Each row below holds a small network's activations on one input, seen along a few directions.
In each table, some parts of the input vary, and every possible input appears once, in random order.
A made-up example of a description, with smaller parts first: one of 6 places along a line, together with either a single point or one of 9 places around a ring or (one of 2 separate values, together with one of 8 places around a ring).
Shared parts are said once, and a part with two or three values counts as separate values.
(in the rows, 128 means zero)

Other details of the inputs vary at random and push rows far along two fixed directions, the same in every table; ignore that.

Rows:
r1: [132 165 121 108 113 147 156 128 141 153 104 111 127 131]
r2: [100  85  92 155 156 119 131 151 131 112 130 138 136 114]
r3: [ 86  99 115 169 160  95 128 151 119 115 146 141 143 123]
r4: [122 159 172 121 144 148 154 134 106 140 105 119 107 143]
r5: [105  83  95 150 157 120 133 153 129 111 136 133 136 110]
r6: [ 94  89 115 157 168 111 123 153 122 108 137 131 128 101]
r7: [119 176 144 139 128 145 129 149 119 141  97 113 109 135]
r8: [126 174 137 134 128 150 133 149 120 144  99 114 113 135]
r9: [ 89 100 110 168 158  95 131 150 119 115 148 143 141 123]
r10: [102  89  99 156 165 116 126 155 127 110 133 136 131 109]
r11: [134 160 127  93 115 141 161 119 122 148 125  91 131 128]
r12: [101  92  98 155 154 108 139 145 122 118 154 138 152 120]
r13: [116 179 143 135 126 144 132 149 123 145  97 124 113 135]
r14: [116 176 156 126 131 143 134 144 108 137 120 104 116 131]
r15: [203 105 183  85  85 135  78  64 138 110 132 159 110 156]
r16: [ 86  92 110 167 165 109 117 155 127 108 124 136 128 112]
r17: [ 93  94  96 157 161 113 126 154 133 114 127 151 135 114]
r18: [ 89  75 138 149 182 112 142 139 114 107 131 142 127 121]
r19: [117 182 155 141 127 133 134 143 110 147 120 111 126 140]
r20: [105  85  87 134 147  96 152 124 132 126 152 123 158 115]
r21: [ 99  85  82 131 146 110 148 134 151 121 131 144 148 108]
r22: [173  34 114 118 105  94  45  81 157  84 156 169 133 122]
r23: [112  82  89 142 154 119 147 139 145 108 141 127 138 105]
r24: [108  64 111 120 168 115 169 117 132 115 140 132 140 118]
r25: [ 83  98 104 158 159 107 124 155 133 113 125 157 134 111]
r26: [101  80  80 130 146 107 146 131 145 124 128 134 146 109]
r27: [133 165 135 123 122 155 148 138 131 144 114 102 115 131]
r28: [129 172 139 125 120 147 153 125 119 147 131 104 126 133]
r29: [198 119 166 102  75 135  51  82 141 114 139 148 106 141]
r30: [135 163 122 112 116 148 153 128 137 149 104 100 123 131]
r31: [193 128 167 110  72 128  48  82 121 116 143 156 121 151]
r32: [139 157 123 103 115 144 155 127 131 152 107  92 124 126]
r33: [102  68 121 136 172 122 156 136 117 111 137 144 135 123]
r34: [137 163 137 118 122 156 147 144 117 145 116 106 118 125]
r35: [192 130 167 112  71 122  53  77 137 120 149 154 122 158]
r36: [206 114 156  86  71 129  59  73 145 117 136 142 114 137]
r37: [120 182 150 139 126 134 137 143 111 147 122 114 125 140]
r38: [100  91  98 157 150 105 142 147 122 119 152 142 151 125]
r39: [131 171 126 113 111 150 159 134 144 146 106 123 127 129]
r40: [137 167 133 106 118 151 162 126 127 137 131  99 126 128]
r41: [ 95  88  92 150 153 117 139 141 145 116 135 144 137 114]
r42: [ 94  89  92 147 151 117 136 152 136 117 129 155 143 112]
r43: [137 142 149  89 130 145 178 110 120 152 108 103 124 139]
r44: [134 170 142 124 130 151 140 147 115 143 113 109 113 125]
r45: [ 96  88  91 151 153 118 134 151 135 116 130 149 140 114]
r46: [113 178 149 137 127 143 129 150 123 145  96 121 114 134]
r47: [108  89  93 144 152 111 153 126 132 111 158 129 150 107]
r48: [137 172 132 122 111 138 165 128 129 148 130 110 134 141]
r49: [134 166 126 109 108 128 164 121 124 159 124 102 139 141]
r50: [107  84  86 147 152 117 145 138 147 109 134 132 138 109]
r51: [100  86  99 140 157 117 138 145 119 108 154 131 142 111]
r52: [191 129 167 114  67 119  56  80 137 120 148 158 121 162]
r53: [128 164 120 100 108 141 158 127 138 158 100 115 131 129]
r54: [129 156 165 115 144 152 158 134 107 143 107 120 112 144]
r55: [135 164 127 104 113 136 161 114 118 155 124  94 136 128]
r56: [178  36 120 121 107  99  50  82 155  77 166 173 129 115]
r57: [201 129 161 105  67 121  61  73 142 116 149 153 127 153]
r58: [179 136 184 122  82 119  35  87 117 112 136 154 113 148]
r59: [101  68 121 136 172 121 161 126 128 111 143 138 132 122]
r60: [196 125 154 101  67 132  56  80 155 114 124 164 115 148]
r61: [136 169 128 112 114 136 161 121 128 155 129 101 139 137]
r62: [136 167 129 109 115 141 161 116 123 151 128  97 135 129]
r63: [124 174 146 135 130 146 131 151 117 140 104 108 109 130]
r64: [161  42 128 124 109  97  43  82 143  77 177 174 130 128]
r65: [ 90  96  97 153 159 112 128 155 134 116 126 158 138 112]
r66: [134 160 121 107 113 143 153 126 133 153 101  97 124 131]
r67: [ 97  90 110 156 167 111 126 152 123 108 139 133 126 102]
r68: [121 173 152 136 131 146 128 152 117 140 102 105 110 129]
r69: [128 178 143 131 127 143 141 137 106 146 122 112 125 133]
r70: [119 177 151 125 129 143 137 143 108 137 121 107 115 132]
r71: [127 180 142 136 122 135 144 145 112 150 122 119 128 146]
r72: [142 156 126  97 116 144 160 123 128 153 114  91 124 120]
r73: [110 179 149 133 124 142 131 151 124 146  96 128 117 132]
r74: [122 172 132 120 115 151 150 137 138 150 107 124 121 133]
r75: [135 164 129  98 117 146 161 121 126 145 129  94 129 128]
r76: [120 180 150 136 128 139 137 138 105 143 121 110 120 133]
r77: [168  43 117 124  98  79  54  76 150  92 172 178 147 137]
r78: [127 174 143 120 129 148 140 143 109 139 123 108 119 132]
r79: [190 123 161 112  73 134  45  84 146 114 125 154 106 152]
r80: [ 97  98 103 161 162 103 132 147 120 117 151 141 147 119]
Each input here is: one of 8 places along a line, together with either a single point or one of 9 places along a line.
Changing only the place on the line of 8 turns r43 into r4. The same change can be made to r20. Which row results?
> r37
Changing only the place on the line of 8 turns r71 into r38. The same change can be made to r17. Which row results?
> r45
Changing only the place on the line of 8 turns r23 into r27. The same change can be made to r40. Which row results?
> r64
List by row number the other rows that have the place on the line of 8 in common with r30.
> r1, r21, r22, r24, r36, r61, r62, r75, r77
Start at r53 and move only the place on the line of 9, one step at a time. The first step leads to r26. Which rows follow, in order?
> r66, r32, r72, r11, r55, r20, r49
List by row number the other rows that have the place on the line of 8 in common with r6.
> r3, r14, r16, r18, r19, r46, r58, r68, r73

Rows:
r81: [124  78  92 133 126 108 112 110 155 108 140 145 136 111]
r82: [128  72 105 132 133  97 114 118 128 115 149 142 144 133]
r83: [153 166 149 126 110 137 126 124 120 130 131 129 126 140]
r84: [120  74 107 122 140 115 105 132 144 105 127 162 130 113]
r85: [133  75 107 139 137 119 118 117 138 104 153 151 145 125]
r86: [141 165 152 128 104 145 120 128 118 132 140 128 125 143]
r87: [124  74 105 143 137 112 101 138 139 109 127 157 128 128]
r88: [ 29 106  94 173 208 118 213 183 113 125 137 106 144 104]
r89: [130  80 116 148 136 107 115 123 133 113 156 159 143 119]
r90: [ 58 185 123 150 188 149 227 178 106 161 110  81 127 122]
r91: [ 57 193 103 153 179 155 212 197 110 164  98  90 127 114]
r92: [155 153 144  99 107 148 137 119 133 135 131 128 124 136]
r93: [124  79  97 122 128 105 112 118 157 107 143 146 139 110]
r94: [134 169 140 129  95 135 110 126 133 136 126 118 124 137]
r95: [138  75 114 139 145 120 106 126 124  96 164 132 130 106]
r96: [143 150 169 122 119 134 128 116 123 144 113 129 116 141]
r97: [147 150 143  88 105 134 133 111 124 143 123 120 130 137]
r98: [146 164 147 116 109 122 122 117 112 139 123 121 131 141]
r99: [124  66 125 140 146 106 116 120 135 106 140 148 127 135]
r100: [ 75 176 104 131 177 150 227 178  95 162 118  51 134 101]
r101: [146 155 149 114 105 125 126 115 116 153 122 124 133 139]
r102: [130 164 150 128 107 144 103 140 120 134 110 134 115 139]
r103: [142 157 149 124 110 140 112 134 127 147 100 139 117 133]
r104: [142 166 147 126 114 137 109 136 123 132 101 136 116 136]
r105: [135  74 107 143 134 112 118 126 136 106 157 151 138 132]
r106: [146 162 138 125  98 130 119 121 140 149 116 123 126 131]
r107: [139 165 147 118 111 128 114 117 111 145 131 121 129 144]
r108: [147 167 148 128 113 143 119 124 120 136 139 129 123 143]
r109: [143 158 167 123 123 131 124 118 119 130 114 126 115 144]
r110: [120  66 128 119 149 109 121 114 140 102 141 152 129 121]
r111: [145 152 140 116 111 152 115 128 132 138  97 131 119 139]
r112: [123  93 102 150 131  93 101 124 144 103 143 146 140 115]
r113: [151 156 129 120  96 135 122 123 144 143 117 114 121 144]
r114: [144 152 137 110 108 152 120 122 133 138  97 134 111 132]
r115: [131  79 102 140 136 110  96 124 140 100 149 122 129 100]
r116: [127  67 132 136 157 114 105 120 123  95 147 129 119 110]
r117: [110  85 117 141 132  97 101 122 118 108 158 146 146 126]
r118: [155 152 139 110 105 152 138 110 130 136 128 128 121 136]
r119: [149 151 141 105 106 137 129 109 121 144 119 116 134 145]
r120: [148 150 138  99 103 137 134 103 122 144 119 119 126 137]
r121: [150 152 147 116 118 153 104 137 118 130 107 112 103 121]
r122: [116  94 101 152 134  99  93 124 144 109 151 146 138 118]
r123: [144 144 158 107 117 146 136 104 129 135 111 124 110 140]
r124: [149 157 130 116  99 142 122 114 145 140 113 115 128 137]
r125: [ 44  93  83 161 213 125 226 171 125 129 124 102 148 103]
What do these inputs look like to the network?
> one of 5 separate values, together with either a single point or one of 8 places along a line
Changing only the choice among 5 separate values turns r86 into r88. The same change can be made to r89. Which row results?
> r96
Changing only the choice among 5 separate values turns r101 into r103. The same change can be made to r98. Which row results?
> r104
Change only the choice among 5 separate values in r87. List by row number the other rows that result.
> r82, r99, r105, r113
Change only the choice among 5 separate values in r84. List by row number the other rows that result.
> r92, r93, r97, r110

Rows:
r126: [ 91 107 114 155 178 118 170 159 118 124 136 132 134 115]
r127: [140  57 146 136 140  97  75 107 120  82 159 155 129 125]
r128: [ 88 123  78 162 151 123 154 165 143 127 140 125 144  97]
r129: [121 197 151 118 119 152 141 141 114 157  91 124 120 143]
r130: [193 135 190 100  89 145  61  92 109 118 144 141 103 152]
r131: [132 189 169 119 130 145 154 136 112 149 109 106 109 145]
r132: [133  69 109 145 114  88  60 114 137 102 142 164 135 121]
r133: [189 145 186 110  88 133  65  87 123 118 125 159 104 159]
r134: [141 182 170 118 126 160 154 141 101 146 116 101 116 137]
r135: [109  78  69 101 158 139 204 124 156 127 121 111 141  99]
r136: [191 140 191 106  88 140  63  88 113 111 131 145 109 153]
r137: [140  54 142 135 142 101  71  99 112  90 169 145 125 123]
r138: [172  53  85  91  86  67 145  38 144 121 227 137 200 143]
r139: [ 72 112 104 153 171 108 151 155 117 134 118 128 143 112]
r140: [ 77 116  88 152 155 110 153 167 129 127 124 125 139 109]
r141: [ 76 112 101 150 169 117 155 166 121 133 120 142 144 112]
r142: [ 84 101 120 142 183 122 164 152 104 115 152 106 129 112]
r143: [182 140 187 115  80 142  64  97 136 126 116 171 106 167]
r144: [ 91 121  68 160 153 123 152 166 138 125 130 122 146 109]
r145: [128 199 133 123 102 153 142 147 121 155  96 116 119 138]
r146: [131 203 132 131 101 147 137 137 134 157 112  93 121 124]
r147: [153 156 125  64 109 165 188 108 151 156  96  84 118 126]
r148: [ 95 118  70 159 152 123 152 172 138 130 133 122 147 107]
r149: [121 186 169 125 123 154 153 140 124 151  98 118 110 155]
r150: [123 185 167 130 122 152 152 134 120 157  97 113 112 153]
r151: [112  75  70 100 157 139 204 131 157 132 123 111 142  97]
r152: [ 83 115  84 155 153 118 155 171 128 131 126 134 142 107]
r153: [132 207 128 129 100 157 140 141 137 151 111 107 121 127]
r154: [141  57 137 134 141 110  75 103 115  84 168 159 125 126]
r155: [163  29  96  90 118 109 108  72 165 102 139 141 135 110]
r156: [125 188 163 129 121 162 155 138 123 151  96 126 112 156]
r157: [138 198 123 128 103 148 135 143 128 160 105  90 124 134]
r158: [129 205 133 126 102 149 138 143 138 151 113  98 119 127]
r159: [142  74  97 144 114  94  58 120 151  95 149 158 138 123]
r160: [172 149 179 102  80 123  48  96 128 128 110 160 113 156]
r161: [ 86 106 117 158 180 109 166 148 114 126 134 119 133 114]
r162: [142  56 145 141 139  96  74 101 116  88 158 149 131 122]
What do these inputs look like to the network?
> either a single point or (one of 4 places along a line, together with either a single point or one of 8 places along a line)
Change only the place on the line of 4 in r150. List by row number the other rows that result.
> r143, r149, r156
Start at r134 and move only the place on the line of 4, one step at a time. The first step leads to r136. Which rows follow, in order?
> r127, r162
